108  117  153  116
153  132  112  144
136  113  145  137
=> 137

125  122  133  121  120  157
128  114  130  118  115  114
112  126  118  143  124  115
=> 115

146  136  153  126  146  121
127  144  153  125  142  129
101  143  124  122  123  134
=> 134

145  131  126  128  128  127
150  138  125  130  130  127
114  124  122  130  126  127
=> 127

143  124  145  136  124
128  131  129  127  130
147  124  150  137  123
=> 123

117  134  122  122  132  112
127  136  138  129  120  132
111  132  137  107  140  130
=> 130
---
[[113 135 139 142 133 113]
 [116 129 135 139 140 116]
 [134 133 130  99 126 134]] -> 116

[[150 138 141 138 157]
 [131 129 128 142 133]] -> 150

[[106 143 137 143]
 [143 117 111 151]] -> 106

[[152 111 111 114]
 [129 130 139 127]] -> 152

[[153 129 106 137 114 152 131]
 [135 133 110 150 126 145 126]
 [119 128 118 135 124 130 125]] -> 135

[[132 125 122 129 121]
 [139 140 143 116 149]] -> 132
---
[[128 145 128 145 158 139]
 [128 145 129 146 124 139]] >> 129

[[145 121 138 132 121]
 [149 116 151 119 114]
 [127 138 135 123 107]] >> 151

[[154 145 146 134 124 132]
 [121 126 134 129 132 132]
 [140 136 124 131 123 119]] >> 134

[[137 146 124 140 134 127 128]
 [119 105 129 123 122 126 120]] >> 129

[[123 127 124 137 130 150]
 [124 127 121 141 129 111]
 [135 128 131 115 124 106]] >> 121

[[157 121 126 128 116 126]
 [148 114 125 125 129 108]] >> 125
---
Q:
[[133 140 136 120 117]
 [143 136 148 107 123]]
A: 107

Q:
[[152 130 125 131]
 [116 127 127 129]]
A: 127

Q:
[[154 122 140 114 154 121 108]
 [150  98  99 112 155 139 106]]
A: 139

Q:
[[129 142 120 146 119]
 [122 140 127 150 126]]
A: 150

Q:
[[138 127 126 126 134 130 138]
 [153 127 126 127 126 124 134]]
A: 124

Q:
[[107 139 153 113 104 144 150]
 [107 151 111 137 106 150 114]]
A: 150

Q:
[[115 135 107 122]
 [122 132 122 127]]
A: 122

Q:
[[151 128 116 120]
 [141 129 116 130]]
A: 116
---
138,120,116,151
146,122,136,132
124,123,129,153
-> 116

124,129,142,125,131,134
152,136,124,119,121,131
133,121,119,124,121,131
-> 131

140,128,155,126,127,139
128,124,127,133,120,125
135,139,141,128,128,132
-> 127

116,149,117,128,135,127,128
131,120,126,129,134,129,124
132,125,117,131,142,121,137
-> 127

136,106,127,119
120,105,127,135
145,124,130,110
-> 127

140,120,122,109,153
145,152,136,104,147
149,141,129,116,107
-> 109
---
[106 121 109 129] 129
[113 139 155 132 113 119 107] 107
[151  99 137 105 157 112] 112
[122 133 132 132 143 104 117] 117
[120 130 105 135] 135
[101 111 121 104 130] 130
---
[[127 118 120 148 118]
 [156 146 108 107 150]
 [117 134 126 113 135]]	118

[[106 134 137 135 123 126 143]
 [106 125 138 141 127 140 129]
 [106 137 130 143 134 129 119]]	143

[[127 105 131 124 134 128]
 [136 127 123 121 136 127]
 [125 118 115 129 132 130]]	128

[[108 108 111 126 120 148 113]
 [152 108 116  99 113 145 108]
 [108 107 111 126 121 148 114]]	113

[[137 133 128 137 123 142]
 [122 126 131 138 117 106]
 [137 115 124 124 127 123]]	142

[[138 134 122 112 116 122 129]
 [137 139 119 115 113 123 127]
 [123 139 103 134 130 147 128]]	129

[[120 131 126 109 114]
 [142 136 143 141 142]
 [138 131 142 133 153]]	114

[[130 110 116 157]
 [121 107 150 133]
 [141 147 105 117]]	157
---
[[150 145 127 156 128]
 [151 142 130 157 133]
 [151 142 130 156 134]] ==> 157, 127

[[121 101 103 142 127 104 109]
 [126 112 150 133 142 133 106]
 [121 117 113 115 122 143 111]] ==> 150, 101

[143 104 116 115 123] ==> 143, 104

[[141 129 155 126 108 146 118]
 [125 107 130 132 120 137 136]] ==> 155, 107

[140 108 125 144 130 100 134] ==> 144, 100

[102 123 123 151 136] ==> 151, 102

[152 142 112 155 114] ==> 155, 112

[152 110 137 115 128 144] ==> 152, 110

[118 138 151 115] ==> 151, 115
